Each row below holds a small network's activations on one input, seen along a few directions.
In each table, some parts of the input vary, and every possible input appears once, in random order.
A made-up example of a description, with smaller parts first: one of 2 separate values, together with either a single point or one of 11 places around a ring or (one of 6 places along a line, together with one of 8 places around a ring).
Shared parts are said once, and a part with two or three values counts as separate values.
In the rows, 128 means zero.

Table:
r1: [157 170  86 168 157 123 117 126  94 127 175 178 136]
r2: [158 166  86 168 156 120 120 130 100 132 174 173 134]
r3: [155 147 140  57  79 121 177 104 153 106 129 114 152]
r4: [ 59  78 178 113 125 179 121 128 127 133  37  57 129]
r5: [ 76  99 172 135 148 146 112 131 114 104  13  39 102]
r6: [158 156  85 168 155 113 125 136 114 140 172 163 129]
r7: [157 175  87 169 157 127 114 123  87 123 175 182 139]
r8: [158 146  84 168 154 106 131 142 128 148 170 154 123]
r9: [159 140  85 168 159 103 136 146 138 148 166 153 120]
r10: [158 151  85 168 155 109 128 139 121 144 171 159 126]
r11: [146 144 162  66  69 131 185  99 155 115 154 133 168]
r12: [ 57  94 226  96 105 194  93 153  82 143  67 127  98]
r13: [173 132 143  67  79 101 155 100 151  91 117 126 127]
r14: [146 102 110  59  69  70 111  95 177  79 146 152 116]
r15: [ 39  81 192 110 121 200 118 139 137 147  72  66 133]
r16: [158 161  86 168 156 116 123 133 107 136 173 168 131]
r17: [159 134  85 168 158 100 139 149 145 152 165 148 116]
r18: [ 73  92 182 127 136 151 105 124 119 126  19  49 129]
r19: [157 118 122  61  88  72 130 101 155  81 122 134 125]
r20: [157 128  82 168 150  96 140 150 148 159 168 139 114]
r21: [ 28  76 209 117 114 210 107 140 137 154 102  75 142]
Q: What do these inputs look like to the network?
A: either one of 5 places along a line or one of 6 places along a line or one of 10 places along a line
Q: List by row number the other inputs of the same sort as r20.
A: r1, r2, r6, r7, r8, r9, r10, r16, r17

Table:
r22: [108 118 132 169 160 130 116 128 105 130  78  93 116]
r23: [133 141 108 167 155 134 124 144 116 146 159 152 129]
r24: [121 126 115 167 156 130 115 139 115 138 125 127 120]
r25: [128 118 143  98 107 104 135 103 131  98  78  92 121]
r26: [114 120 124 168 158 129 114 135 111 135  96 105 118]
r27: [140 122 130  97 104 104 135 113 141 106 111 112 122]
r28: [127 130 112 167 157 131 116 141 117 143 137 134 120]
r29: [119 124 119 167 159 129 116 140 113 137 111 115 117]
r30: [ 39  89 200 128 135 219 105 158 119 163  82  89 139]
r31: [153 140 120  97 102 108 143 118 144 115 156 148 135]
r32: [166 156 112  97 104 115 150 116 140 118 180 170 143]
r33: [ 63  86 210  54  79 190 126 130 150 131  82  87 145]
r34: [147 129 124  96 104 105 136 114 145 112 135 131 126]
r35: [127 135 109 167 157 132 120 143 117 147 146 144 124]
r36: [142 124 126  97 102 104 135 112 143 107 124 124 126]
r37: [148 132 121  97 103 106 140 115 146 116 144 140 129]
r38: [161 147 116  99 101 111 145 117 143 117 167 159 138]
r39: [141 149 105 167 155 137 125 144 114 148 170 164 132]
r40: [147 156 100 167 155 142 131 140 113 150 184 173 138]
r41: [134 120 135  96 105 102 134 109 137 103  95 104 123]
Q: What do these inputs look like to the network?
A: one of 2 separate values, together with either a single point or one of 9 places along a line
Q: The inputs of r29 and r27 match in every part but the choice among 2 separate values. If r40 is changed in the same way as r29 into r27, which row does it become?
A: r32

Table:
r42: [ 41  90 189 120 133 209  98 156 122 157  82  94 143]
r43: [145 132 110 150 134 118 127 140 135 145 157 150 124]
r44: [144 127 135  58  71  99 151  86 152  90 117 122 135]
r45: [143 128 136  74  86 107 152  92 145  99 118 118 133]
r46: [175 134 104  92  98  80 142 112 152 104 160 143 124]
r47: [148 163  96 174 169 154 120 161 103 165 191 186 145]
r48: [125 131 121 165 161 152 121 159 123 165 179 155 131]
r49: [ 74  86 184  87  96 149 126 120 142 115  66  78 129]
r50: [ 97 128 152 145 147 179 129 146 115 158 130 129 136]
r51: [171 136  96  78  81  74 142 102 161  93 161 145 127]
r52: [ 46  86 198 121 132 197 106 150 125 151  89  92 137]
r53: [154 132 106 133 126 103 142 131 141 131 158 143 122]
r54: [ 66  90 188 103 111 168 115 128 135 123  73  78 135]
r55: [ 63  96 190 114 122 196 113 151 128 140  81  81 136]
r56: [ 80  97 181  63  80 136 126 109 151 104  59  79 129]
r57: [197 160  83 105 105  70 150 103 141  95 174 174 131]
r58: [173 161  93 161 141 109 132 134 117 136 177 178 133]
r59: [204 168  83  89  93  70 147 104 139  89 183 170 136]
r60: [167 142 103 109 114  86 138 120 149 120 157 140 118]
r61: [173 158  58 232 208  77 110 139  79 128 121 135 100]
r62: [114 131 110 166 159 160 114 161 124 171 170 162 136]
r63: [137 134 140  91 103 113 144 101 140 112 115 111 126]
r64: [109 127 148 141 136 168 130 139 119 153 124 132 133]
r65: [138 125  71 225 199  82 103 138 100 133  97 108  90]
r66: [194 166  85 122 120  80 145 112 129 110 176 167 126]
r67: [163 167  93 171 156 138 132 148 112 140 191 175 138]
r68: [106  95 180  29  58 127 130 106 157  89  72  79 134]
r69: [131 131 108 158 149 133 118 141 133 155 170 154 126]
r70: [120 126 138 112 110 123 147 114 132 119 110 118 131]
r71: [120 128 148 129 131 147 139 122 125 136 120 120 137]
r72: [ 70  84 158 174 176 137  89 142  95 127   4  38  96]
r73: [103  89 184  44  73 133 132 111 155  97  63  77 129]
r74: [116 119 113 203 191 112 112 127  88 133  54  79  98]
r75: [145 159  92 177 156 143 123 148 104 148 196 187 138]
r76: [ 81 123 149 147 152 192 119 139 115 159 134 136 133]
r77: [175 159  86 146 131  90 146 118 126 117 178 173 131]
Q: What do these inputs look like to the network?
A: one of 4 places along a line, together with either a single point or one of 8 places along a line
Q: The inputs of r69 and r55 match in every part but the place on the line of 4. If r60 is changed in the same way as r69 into r55, which row does it become?
A: r56
Q: Change only the place on the line of 4 in r71. List by row number the other rows that result.
A: r43, r54, r58
Q: List by row number the other rows that have the place on the line of 4 in common with r67.
A: r47, r57, r58, r59, r61, r66, r75, r77
Q: Start at r61 and move only the place on the line of 4, one step at a time. The first step leads to r65. Which rows follow, in order?
A: r74, r72

Table:
r78: [162 147 101 110 116 118 140 132 141 132 186 165 135]
r79: [107 112 155  86  98 152 123 136 151 129 137 132 138]
r80: [142 147  90 171 158 126 122 153 119 148 171 155 126]
r81: [ 83 100 154 145 143 159 103 145 121 145  95 106 125]
r82: [108 118 149  88 102 156 125 139 148 134 149 142 135]
r83: [177 122  90 107 107  35 130  97 150  83 104 111  97]
r84: [101 112 180  74  94 145 142 111 132 107  66  80 138]
r85: [ 83 108 171 132 138 155 124 127 109 124  47  67 126]
r86: [161 165  87 183 164 107 134 123  96 124 153 165 130]
r87: [ 86 105 167 134 138 158 120 128 116 129  58  72 124]
r88: [177 166 100 124 119  98 148 102 118 107 170 177 138]
r89: [154 152  92 172 162 123 122 140 112 142 167 156 126]
r90: [160 149 103 117 108 111 158 118 143 134 181 157 140]
r91: [103 102 168  77  94 147 133 118 142 119  98  99 137]
r92: [177 163 102 120 122 106 143 114 124 116 179 174 137]
r93: [163 119  75 165 153  40 115 112 128 100  84  95  88]
r94: [139 135 106 178 157 126 144 135 127 164 159 144 124]
r95: [ 89 109 146 145 143 162 105 154 128 148 119 121 127]
r96: [102 105 159  84  97 151 124 127 149 121 117 115 136]
r97: [ 90 113 141 147 147 167 106 155 124 159 127 131 125]
r98: [168 154 106 114 116 113 137 124 134 123 184 168 134]
r99: [104 108 179  75  92 146 137 112 138 110  80  88 133]
r100: [158 161  92 180 166 115 125 131 102 133 161 163 126]
r101: [ 79 101 158 143 139 156 113 139 119 138  81  89 127]
Q: The inputs of r92 and r100 match in every part but one. If r99 is changed in the same way as r92 into r100, which row does it become?
A: r87
Q: What do these inputs look like to the network?
A: one of 2 separate values, together with either a single point or one of 5 places along a line or one of 6 places along a line
Q: Start at r86 and move only the place on the line of 5, one step at a time. The first step leads to r100. Which rows follow, in order?
A: r89, r80, r94
Q: Change only the place on the line of 5 in r90. List by row number the other rows that result.
A: r78, r88, r92, r98

Table:
r102: [145 134 111 156 151  94 127 125 104 110  97 103 115]
r103: [146 134  85 197 172 104 105 151 119 153 156 149 101]
r104: [137 155 156 102 108 123 162  74  93  77  70  99 153]
r105: [ 29  39 184 132 137 168  73 161 141 149  32  46  98]
r106: [116 155 168  99 118 184 144 132 117 132 143 146 162]
r107: [ 97 145 170 150 152 195 144 119  92 148 111 114 159]
r108: [136 145 140 107 109 166 140 143 135 142 161 147 147]
r109: [146 142  83 178 161 129 122 150 136 169 211 184 119]
r110: [137 132  93 185 168 115 111 146 108 152 123 143 108]
r111: [123 145 126 153 144 111 136 104  93 106  75  95 121]
r112: [169 139  70 175 155  70 116 124 132 116 144 136  94]
r113: [156 132  81 156 159  81 122 123 121 109 117 122  97]
r114: [138 143 135 105 104 102 154  93 109  90  96 104 138]
r115: [175 136  95 110 109  67 142 111 136 102 130 137 116]
r116: [134 148 153 148 150 127 140  95  73  88  54  90 141]
r117: [137 152 160  69  97 139 152 104 127 108 128 136 159]
r118: [ 59  48 200  26  58 153 109 132 189 126  71  68 124]
r119: [158 149  95 129 127 137 129 139 144 146 230 201 129]
r120: [130 136  99 181 159 144 115 161 132 164 195 170 124]
r121: [123 160 174  73  92 162 163  83 107  98 105 131 170]
r122: [161 136 123 109 108  88 151 113 126  95 112 119 127]
r123: [160 138 112  81  94 105 141 120 146 123 165 165 136]
r124: [175 140  95  93  96  90 143 118 167 129 188 176 136]
r125: [114 137 135 162 152 169 121 158 110 155 148 137 139]
r126: [ 56  44 173 101 112 124  90 136 161 120  16  26  89]
r127: [ 67  43 186  56  77 120 103 126 169 100  37  41 106]
r128: [192 140  66 127 116  45 141 110 151  94 174 164 116]
r129: [184 138  87 122 113  56 136 115 147 103 162 143 109]
r130: [120 136 114 180 166 135 106 146 102 140 104 126 123]
r131: [115 151 178  97 114 196 155 106 108 129 129 126 170]
r132: [143 139 116 108 112 144 135 146 141 153 180 166 143]
r133: [151 140 137  78  89 122 157 119 148 121 144 144 144]
r134: [ 98 146 159 153 157 182 130 145  99 151 128 130 154]
r135: [ 34  54 212  59  82 203  99 161 171 144  88  84 128]
r136: [177 138  54 174 157  51 117 123 130 109 160 149 104]
r137: [121 134 114 160 154 141 122 157 133 168 168 149 126]
r138: [105 138 128 178 160 144 126 126  89 146  88 104 131]
r139: [180 148  87 100 106  92 139 112 156 122 214 195 122]
r140: [159 134  58 198 172  86 111 144 129 149 169 161 112]
r141: [148 145 108 128 120 147 129 148 150 145 210 184 133]
r142: [ 16  44 204 111 121 201  84 174 153 163  72  68 119]
r143: [112 143 151 171 167 162 136 104  81 134  69  96 136]
Q: The inputs of r109 and r140 match in every part but one. If r137 is changed in the same way as r109 into r140, which row does it become?
A: r110
Q: The inputs of r138 and r111 match in every part but one. If r143 is changed in the same way as r138 into r111, which row does it become?
A: r116
Q: What do these inputs look like to the network?
A: one of 6 places around a ring, together with either a single point or one of 6 places along a line
Q: List by row number the other rows that have the place on the ring of 6 in common with r135.
A: r106, r108, r119, r131, r132, r141
Q: Start at r108 and move only the place on the ring of 6, one step at a time. The first step leads to r133. Which rows follow, in order?
A: r122, r102, r130, r125
Q: Change only the place on the line of 6 in r139. List by row number the other rows that result.
A: r117, r121, r123, r124, r133
Q: Start at r105 and move only the place on the ring of 6, one step at a time. The first step leads to r142. Which rows follow, in order?
A: r135, r118, r127, r126
